These are the activations of a small neural network, seen along a few directions. Each row is one input.
Each table varies a few parts of the input and shows all the possible inputs, shuffled.
Descriptions start from the smaller parts, as in this example, which fits no table here: one of 6 places along a line, together with either a single point or (one of 2 separate values, together with one of 5 places around a ring) or one of 11 places around a ring.
Shared parts are said once, and a part with two or three values counts as separate values.

Rows:
row 1: [  5 -23  17  34 -24  26  21  12 -17   8  -7 -25 -47]
row 2: [-32 -13  -3  -6 -26 -12   4 -29 -15  27   1   6  27]
row 3: [ 36  -1  -2 -25  44 -10 -12  -7  -2   9  10   4  10]
row 4: [ 12  13 -23 -23   6 -18 -12  25   5 -14 -11 -15   0]
row 5: [ -2 -23  29   2 -57 -19  34 -13 -26   3   7  -1  15]
row 6: [  3  23 -10 -29   1 -33 -10  24  31 -10 -15   7  -9]
row 7: [ -4 -11  28  41 -31  17   7  13 -27 -21   6  -9 -14]
row 8: [  9  17 -27  -9  19   2  -5  16  -2  -4  -3  -5  13]
row 9: [ 26   9 -29   2  12 -14   1  21   5  -5 -18   8   9]
row 10: [ 17  34  10 -23  33   2  -2 -33  -1   4  36  15   2]
row 11: [-25  -7  -7  29   5  29 -13 -11   6  22 -13 -36 -30]
row 12: [-22 -28  25  16 -33   3  17   6 -29  -8  13  13 -10]
row 13: [  6  18   0 -13  43 -17  14 -27  13  -2  23   3  11]
row 14: [-24  -3  12  30  -7  19 -30 -17   0  -5 -13  -7   4]
row 15: [  6  17 -18 -22  -8  -7 -10  28  40 -13  -7   8 -16]
row 16: [ 24 -12 -16 -18  34  17   4   1  15 -14  -3  16  16]
row 17: [-35 -10  12  15 -11  16  -8 -11   2  24  -6  19  19]
Question: What is each input in this table made of?
Answer: either (one of 2 separate values, together with one of 4 places along a line) or one of 9 places along a line
Question: Which other rows does row 7 become when the choice among 2 separate values takes its other values? List them by row number.
Answer: row 14

Rows:
row 18: [  5  -7  17  13 -29 -12  15   6 -17  -7   0  -7 -18]
row 19: [  5  -5 -10 -29   1 -16   5  -9   6  -5  -3   9  27]
row 20: [ 10   9 -18 -19  43   5 -11  -4  23   9  -2   0   7]
row 21: [-29   0  -3  19 -21  -1 -14  10  -1   6 -12   4 -11]
row 22: [ 29  21 -11 -15  36   1  -4  11   6  -6  17   8   2]
row 23: [-12  16  -9 -17  11 -20 -19  -7  19   1  -1  12   9]
row 24: [ 21  15   6 -25   3 -23  15  -9  -3  -9  16   0   5]
row 25: [ 16   0   5  21  -8  16  -2  25  -1 -12  -4 -15 -24]
row 26: [-10 -21  -2   9 -28   3   7  10 -13  -7 -17   3   7]
row 27: [-31 -17  33  28  -8  23  14 -45 -29  23  22   3  12]
row 28: [ -3 -10  -7  16   1  24  -7  14  12   7 -16 -16 -16]
Question: What is each input in this table made of?
Answer: either a single point or (one of 2 separate values, together with one of 5 places around a ring)

Rows:
row 29: [-13   2  -3  -9  19   1 -10 -28   6  16   5   1  16]
row 30: [-15  -1 -18   8 -10   3 -19  25  13   0 -18   8  -3]
row 31: [ 21   0  -3 -28  18  -8  10 -14   3 -11   5   3  24]
row 32: [ 23   8  -2  12  23  18  -7  21   1  -4   8  -5 -20]
row 33: [-11   5 -12  13  12  20 -14   9  16   8 -14 -12 -15]
row 34: [ 26   0 -12  -6  10   5   3  23  11 -17 -15 -10  -7]
row 35: [-19 -29  24  42 -49  20  16   9 -25   1  -8 -12 -25]
row 36: [ 12  13  -6  -4  -9 -22  -2  26  12  -7  -9  -3 -19]
row 37: [ 16  11   7 -10  28   6   4 -14  -4   5  29   8  11]
row 38: [-21  -2  -5  -9   0 -14 -12 -15   2   3  -4  17  24]
row 39: [  3  14   0 -30   0 -32   9 -13   2  -1  11  10   8]
row 40: [-22 -23  30  21 -42   3  22 -28 -37   8  10  -4   7]
Question: What is each input in this table made of?
Answer: one of 2 separate values, together with either a single point or one of 5 places around a ring
Question: Changing only the choice among 2 separate values turns row 40 into row 35. The same change can be made to row 31. Which row results?
Answer: row 34
Question: Which other rows does row 39 become when the choice among 2 separate values takes its other values? List them by row number.
Answer: row 36
Question: Which other rows does row 37 become when the choice among 2 separate values takes its other values? List them by row number.
Answer: row 32

Rows:
row 41: [-25   5  -3  -4  17   6  -1 -19   1  10  17  28  21]
row 42: [-19  19 -13  13  13   9 -30  15   3   5 -11 -17   4]
row 43: [ 22 -21  -9   1   0  27  25   4  -6  -3 -12 -25  -1]
row 44: [  0 -17  17  -7 -35 -16   2  19 -14  -4  -6   4  -6]
row 45: [-17  20 -24 -23  -7 -21  12  20  21  15  -5  24  -8]
row 46: [ 14  22   0  16  28   4 -32  12   7   5   8  20 -22]
row 47: [ 33   6 -11 -15  54  -3  -7  16  12 -22  -6  -2  12]
row 48: [  8  16   3 -25 -24 -24  17  -1  -9  11  12  -8 -16]
row 49: [-22 -10  -5  33 -34  14 -12  13  10  11 -23  -6 -19]
row 50: [ 15  -3 -36  -8  24   8  -6  22  33  -7 -12  14  26]
row 51: [-25 -20   3   5 -14   9   8 -31 -10   3  -8   1  24]
row 52: [-12  -3  -3 -20 -31 -17  15  18 -14  12 -18  -9  14]
row 53: [ 22 -26 -19  -9 -10  21  -2   7  -2 -15 -17  -3  14]
row 54: [  1  -9  41  12  15 -15   9 -35 -27  -8  25  -9  18]
row 55: [-19 -18  12  40 -25  16  -4   4   4   2 -13 -16 -36]
row 56: [ 11  24   4 -30  14 -34 -18   9  -2  -8  13   0   8]
row 57: [ -3  22  15  -5  20  -6  -4 -38  -3   4  24  15  23]
row 58: [-15 -30  12  15 -10  -5  22 -48 -24 -14   9  -2   1]
row 59: [ 26   2   2 -11  24  13  21  19  10  -9  12  -6 -18]
row 60: [  3  21  13  22 -21  15 -15  -6  10  13  11  -2 -38]
Question: Changing only one part turns row 41 into row 58. The same change can be made to row 42. Which row results?
Answer: row 55
Question: What is each input in this table made of?
Answer: one of 4 separate values, together with one of 5 places around a ring
Question: Which other rows does row 48 become when the place on the ring of 5 takes its other values? List them by row number.
Answer: row 44, row 45, row 52, row 56

Rows:
row 61: [  6   3 -32 -10   7  -1 -11  21  22  -5 -20   9  -1]
row 62: [  8  10  -8 -22   6 -18  -9  22  23  -4  -5   2 -15]
row 63: [-42 -15  16  22 -35  12   5 -26 -18  23  -3  -6   4]
row 64: [-44 -20  15  20 -46  -6   7 -17 -15   7  -6   7  -2]
row 65: [  2  10 -24   4  35  25 -19  16   6   5  -2   9   3]
row 66: [ 11   7   2  -5  23   4 -17  -5  18  -7   7  -4  10]
row 67: [ 12   8  -4 -24   1 -24   9  -5   9 -10  11   7  -4]
row 68: [  9  15   0  -1  27  15  -8  -5   9 -14  13   9   9]
row 69: [ 11   2  -2 -22  16  -4  18 -21  -1   7   7   1  26]
row 70: [  8  10  -8 -18  16 -15 -11  13  20   2 -12 -11 -12]
row 71: [ -6 -22  20  42 -39  27  24  10 -20   1  -6 -26 -24]
row 72: [  9  -2  -2 -28   5 -21  16 -12  -2  -8   3  15  20]
row 73: [  8   9  -8 -19   2 -12  -5   4  19 -22  -2   5   4]
row 74: [ 12  14  -5 -16  14   5  -6  -4  17  -7   2  -8  12]
row 75: [ -5 -29  19  32 -42  17  17  14 -27  -6 -18 -24 -27]
row 76: [ 10  20  -7 -14   5 -25 -12  26  15  -7  -2   7  -9]
row 77: [-41 -22  23  34 -26  10  -5 -27 -17  23   3  -2   3]
row 78: [ -5 -21  21  37 -55   5  15  26 -31 -13  -6  -8 -23]
row 79: [ 14   8  -5 -25  10 -15   4 -13   1  -2   2  -5   0]
row 80: [ 11  -6  -3 -26  13 -16  14 -18  -4   0  -2   3  21]
row 81: [ 10   6  -5 -21  11  -7 -11  -2  15 -16  -9  -6   9]
row 82: [ -7 -19  25  47 -26  39  15  12 -36  -3   4 -11 -26]
row 83: [  9   2  -2 -23   1 -28  13  -3 -10  -8  10  18  25]
row 84: [  6  22  -2  -2  34  10 -12  10  11   5   7   5 -11]
row 85: [-46 -13  22  37 -20  20   3 -25 -25  16   8   9   1]
row 86: [  4   5 -27   9  30  14 -19   9  18  11  -8  -1   1]
row 87: [ -4 -29  20  31 -53  14  19  21 -22 -11 -11 -11 -28]
row 88: [  6  -1   6 -11  30   4  10 -16 -10   2  20  15  24]
row 89: [ 11  18  -5 -15   0 -17 -11   8   8 -24   1  10  13]
row 90: [ -5 -25  23  53 -30  28  15   7 -23   2  -2 -21 -27]
row 91: [ 16  12  -2 -23  -2 -28   1   4  -3 -10  15  12   2]
row 92: [-41 -23  16  19 -38  -1   1 -23 -18  15 -14  -5   2]
row 93: [  3  12 -32  -3   6  -9 -14  26  13  -8 -15  12   5]
row 94: [ 10  12  -2  -3  28  -2 -17  10  20  12   5  -7 -13]
row 95: [ 13  20  -8 -12  19   3  -6   7  23  11  -5  -8  -9]
row 96: [ 13   9   5 -12  26   5  -1  -8  -5   2  26   9  -1]
row 97: [  5   0 -31 -13  17   2 -17  17  16   1 -25  -4   2]
row 98: [  6   9 -31  -7  20  15 -13  14  19  11 -14  -6   6]
row 99: [ 15   7   2  -6  22  -6   1 -17   6   7  21  -3  -2]
row 100: [ 16  13  -3 -22  13  -3   7 -14   4   7  12  -5   2]
row 101: [ 12  -1   3  -9  25  -3   9 -25  -3   9  13   6  24]
row 102: [-40 -15  18  23 -49 -10  -1 -10 -25   6  -4  12   5]
Question: Changing only one part turns row 79 into row 99. The same change can be made to row 81. Which row results?
Answer: row 66
Question: Changing only one part turns row 100 into row 91. The same change can be made to row 74. Which row results?
Answer: row 89
Question: What is each input in this table made of?
Answer: one of 6 places along a line, together with either one of 2 separate values or one of 5 places along a line
Question: Which other rows does row 75 become when the choice among 2 separate values takes its other values? List them by row number.
Answer: row 92
Question: Which other rows does row 63 become when the choice among 2 separate values takes its other values? List them by row number.
Answer: row 71
